Each row below holds a small network's activations on one input, seen along a few directions.
Each table varies a few parts of the input and shows all the possible inputs, shuffled.
A made-up example of a description, with smaller parts first: one of 2 separate values, together with either a single point or one of 11 places along a line or (one of 6 places along a line, together with one of 8 places around a ring).
Shared parts are said once, and a part with two or three values counts as separate values.

Other details of the inputs shift rows strongly along two fixed directions, in all tables alike. That doesn't count.

A family of inputs:
row 1: [-38 -28   6  -1  -8  45  25  -1  32   8   7]
row 2: [-37  30  63  47  -6 -49  66  38  43  28   2]
row 3: [-15 -31 -12  17 -19  42   5  -4  27 -16  17]
row 4: [-35  40  63  29  -1 -66  62  49  14  26  -9]
row 5: [ 70  38 -44 -16  15  17 -53 -19 -94 -28 -32]
row 6: [  -2 -122    5   16  -34   85   -4  -19  115   57   16]
row 7: [ 14  -4 -43 -28   2  34 -51 -21 -27 -28   2]
row 8: [-37  62  75  48   5 -70  71  48  31  23 -17]
row 9: [ -4 -87 -36  -8 -31  79 -15 -18  45 -16  28]
row 10: [ -3  81   6  -8  17 -29   7  13 -67 -10 -11]
row 11: [-48 -45  14  15 -12  50  39   9  53  20  23]
row 12: [ 45  12 -67 -17  10  12 -52 -20 -62 -59  -8]
row 13: [ 61 -47 -72 -53   0   5 -57 -43 -25 -18   1]
row 14: [  2 -21 -15 -13   2 -10 -31 -14   9  14   6]
row 15: [-47  50  72  23   4  -2  40  25  19  12  12]
row 16: [ 63  25 -28 -41  34 -42 -70 -23 -67 -32 -13]
row 17: [  1 -57 -10  -4  -8   1   7 -13  33  19  13]
row 18: [  12  103   24   -7   30 -104   11   13  -80    1  -38]
Description of these inputs: one of 2 separate values, together with either a single point or one of 8 places along a line.
The inputs of row 4 and row 9 match in every part but the choice among 2 separate values. If row 16 is changed in the same way as row 4 into row 9, which row does it become?
> row 15
Which other rows does row 12 become when the choice among 2 separate values takes its other values? List them by row number.
> row 8

A family of inputs:
row 19: [ 43  20 -28 -14   9 -32 -26 -14 -21  -1 -11]
row 20: [-30  41  55  20   3  -2  35  15  19  -4  -5]
row 21: [ 41  -2 -27  -6  14 -15 -26 -16  -7   4  -9]
row 22: [ 12   2 -16  16 -12  25 -32  -5  -8 -11 -14]
row 23: [-43 -72  32  17 -13  87  29   1  91  29  28]
row 24: [  6  -6 -13 -14  -3  29 -22 -14   5 -30  14]
row 25: [ 26 -50 -20 -33   2  10 -26 -26  16   1   4]
row 26: [ -8 -24  41  16   6   0  24   2  57  27  10]
row 27: [-70 -29  37  32 -11 -14  52  21  79  48  11]
row 28: [ 10 -75 -30 -26 -14  84 -29 -25  39  -5  26]
row 29: [-46  23  65  14  -4   1  62  17  20  28  -1]
row 30: [-63  14  56  24   1 -12  53  23  14  18  12]
row 31: [ 27 -54 -28  -3 -13 -11  13   4   6  -9  -5]
row 32: [-42  65  53  41  15 -80  53  38  14  26  -5]
row 33: [-48  -1  51  58 -23  13  82  38  54  -4   0]
row 34: [ 34  -1 -19 -22   9 -29 -29 -12 -16 -18  16]
row 35: [  1 -21 -40 -20 -11  20 -17 -21 -13  -2  13]
row 36: [ 42   3  10   2   4 -30 -32  -2 -19   1  -7]
row 37: [-59  10  41  35 -18  25  47  14  69  19  11]
row 38: [ 28  11 -50 -33  -1   4 -32 -24 -55 -16  -6]
row 39: [-85 -65  26  48 -27  68  41   4 124  27  38]
row 40: [-39 -70  38  27 -31  79  17  10  82  33  25]
row 41: [ 30   0 -14 -38  12 -30 -25 -11 -30 -10  -5]
row 42: [ 34  18 -17 -25  20   0 -21 -17 -64 -18 -11]
row 43: [-18  52  39  26  -5 -23  26  23 -34  24 -27]
row 44: [-43  51  29  29  -3 -15  34  20  16  -2   0]
row 45: [-20  63  28  22   6 -16  28  13  -3   0 -19]
row 46: [ 38 -40 -29 -30  -2   4 -36 -26  15  -7  20]
row 47: [ 10   7  -8 -28   1   6  -8 -12 -37 -11   4]
row 48: [ 17  28 -18 -16   9  -5 -29  -8 -38 -45   7]
row 49: [ -8  43  41  26   2 -57  19  27 -13  34 -37]
row 50: [  4 -88 -38   4 -31  94 -39 -19  50  17  17]
row 51: [-54 -51  21  26 -15  51  15  -1  77  -3  36]
row 52: [  1 -35 -31 -16  -8  -8 -14 -13  23  14  10]
row 53: [-15  -3 -27  -6   1   4  -4  -8 -24  -2   3]
row 54: [ 40   0 -36 -23  18 -24 -29 -14 -31   1 -24]
row 55: [  9  -6 -25   6   3  37 -19 -17   5 -13  -8]
row 56: [ 27 -17   7  -9   0 -19 -27  -2 -15   7 -13]
row 57: [ 21  10 -21 -28   4  18 -29  -7 -37 -28   6]
row 58: [ 14 -84 -45  -4 -27  57   9 -13  13 -16  13]
row 59: [-73 -53  48  15 -24  49  58   6  84  38  40]
row 60: [ 20   9 -29 -16   9  11 -13 -17 -42  -1 -16]
row 61: [  2  78  64  14  23 -78  36  25 -19  11 -19]
row 62: [ 31  19 -21 -37  18 -52 -30  -4 -54 -22  -6]
row 63: [-12   5 -29  -1   5  10 -15   4 -18 -13   3]
row 64: [  4  10 -11 -19   6  12 -14   4 -25 -22  14]
row 65: [ 19  24 -39 -20   2   9 -27  -5 -41 -18  -7]
row 66: [ 35   0 -15 -17   1   8 -37 -14 -66 -13 -14]
row 67: [ 44  27 -35 -31  18 -45 -31 -12 -51  -6 -31]
row 68: [ 16 -15 -26   6 -12  21  14  16 -21 -33  -7]
row 69: [ -3  95  28  17  20 -95  26  29 -36   4 -18]
row 70: [-46  52  68  21  20 -80  54  38  -2  20  -7]
row 71: [ 33  22 -39 -14  17  15 -32  -8 -51 -16 -19]
row 72: [  7 -94 -18   6 -28  95 -42 -27  61  -7  27]
row 73: [ 27 -32 -39 -16  -8   4 -31 -23  25   5  13]
row 74: [-16  72  54  22  27 -90  33  33 -24   2  -5]
row 75: [ 64  41 -27   1  12 -74  -1  14 -77 -42 -27]
row 76: [ -7 -77 -37 -15  -7  68 -34 -22  29 -15  37]
row 77: [ 32  -4 -53 -26   3  36 -42 -19 -29 -17  -6]
row 78: [-46  27  69  38   5  10  49  23  39   8  -4]
row 79: [  8 -27 -26 -19  -8  -6 -13 -14  20  15   2]
row 80: [ 28  21 -59 -28   6   5 -44 -10 -55 -31   1]
row 81: [-20  66  78  17  27 -74  56  34 -13  26 -30]
row 82: [ 28 -12 -48 -30  -4  26 -29 -29 -34  -5  -6]
row 83: [  4  81  53  39   7 -80  21  38 -24  26 -33]
The inputs of row 54 and row 71 match in every part but one. If row 52 is changed in the same way as row 54 into row 71, which row does it become?
> row 80
What do these inputs look like to the network?
> one of 5 places along a line, together with either a single point or (one of 2 separate values, together with one of 6 places along a line)
Which other rows does row 24 become when the place on the line of 6 takes its other values? List them by row number.
> row 20, row 48, row 51, row 72, row 78
Which other rows agree with row 35 in the place on the line of 5? List them by row number.
> row 29, row 30, row 38, row 42, row 43, row 47, row 53, row 58, row 59, row 60, row 66, row 82
Which other rows does row 82 become when the place on the line of 5 takes its other values? List them by row number.
> row 19, row 45, row 67, row 77
Which other rows agree with row 73 in the place on the line of 5? List them by row number.
> row 19, row 21, row 26, row 32, row 34, row 36, row 46, row 61, row 69, row 74, row 75, row 83

A family of inputs:
row 84: [-26   7  29  36  -6  30  28  30   7 -18   7]
row 85: [  2  42 -21 -28   5  16 -14  -9 -46 -29  -9]
row 86: [ 15 -31 -37 -42  12 -17 -18 -18 -28  -3  12]
row 87: [ 34  52  17  10  17 -43 -16  14 -40  -2 -43]
row 88: [ 32 -36  14  12 -19  25 -12  -4  43   8  -2]
row 89: [-58  25 106  26   8 -20  63  15  62  59   5]
row 90: [ 38  -5 -19  -8  -1   5 -53 -23 -18   9 -13]
row 91: [ -7 -48 -24 -23  -7  13  10   0  29  26  18]
row 92: [ 26 -22 -58 -18  -5 -18 -30 -11 -41  -2  -2]
row 93: [ 19  58  20 -12  20 -40 -17   0 -37  15 -33]
row 94: [ 30  33  -5   5   1 -64  12  19 -57 -22 -23]
row 95: [ -4  71  -6   5   9  -9  -2   8 -67 -27 -21]
row 96: [ -1 -66 -39 -12  -4   2 -32 -27  85 -30  63]
row 97: [  7 -96 -45   2 -14  43   5 -18  51  10  13]
row 98: [-32 -29  -2 -16  -6  58  -7 -16  17 -10  31]
row 99: [-73  45  73  63 -10  17  83  40  40  15  -3]
What do these inputs look like to the network?
> either a single point or (one of 3 separate values, together with one of 5 places along a line)
Which other rows does row 98 become when the choice among 3 separate values takes its other values? List them by row number.
> row 86, row 89
